Each row below holds a small network's activations on one input, seen along a few directions.
In each table, some parts of the input vary, and every possible input appears once, in random order.
Descriptions start from the smaller parts, as in this example, which fits no table here: one of 2 separate values, together with either a single point or one of 9 places around a ring or (one of 4 places along a line, together with one of 5 places around a ring).
Shared parts are said once, and a part with two or three values counts as separate values.
In the rows, 128 means zero.

A family of inputs:
R1: [ 70 173 115 171 129 155 128 123 130 132 133 165]
R2: [111 139 140 110 129 134 117 114 100  85 116 136]
R3: [137 156  93  87 146 112 170 151 131 135 108 126]
R4: [186 142  95  60 152 104 175 150 147 159 121 125]
R5: [151 149  94 114 140 113 165 163 117 182  85 107]
R6: [ 82 128 144 152 123 141  89  92 114  94 142 149]
R7: [101 175 106 132 146 131 154 141 120 121 110 144]
R8: [202 134  96  83 146 106 168 160 135 199 102 105]
R9: [121  54 157 181 108 119  57 113 148  89 183 117]
R10: [190 115 122  41 145 105 157 131 138 128 126 129]
R11: [171  90 173  73 130 138 110 116 106  99 126  97]
R12: [106 169 110 161 135 131 158 152 105 173  91 127]
R13: [101  90 117 191 106 123  88  99 161  83 157 134]
R14: [102  88 193 145 121 136  57 102 110 101 162 127]
R15: [207  81 163  48 140 128 134 117 128 124 130 104]
R16: [ 73 170 122 196 115 159 145 137 116 180 127 151]
R17: [ 86 140  96 208 105 130 119 123 182 118 144 148]
R18: [ 85 145 109 233  88 132 144 134 165 168 148 132]
R19: [147 125 126  65 133 113 139 128 118  99 111 125]
R20: [131  99 188 108 122 150  85 115  91  90 139 112]
What do these inputs look like to the network?
> one of 4 places along a line, together with one of 5 places along a line
The inputs of R19 and R13 match in every part but the place on the line of 5. If R5 is changed in the same way as R19 into R13, which row does it become?
> R18
Change only the place on the line of 5 in R1. List by row number the other rows that result.
> R3, R4, R7, R17
Change only the place on the line of 5 in R15. List by row number the other rows that result.
> R9, R11, R14, R20
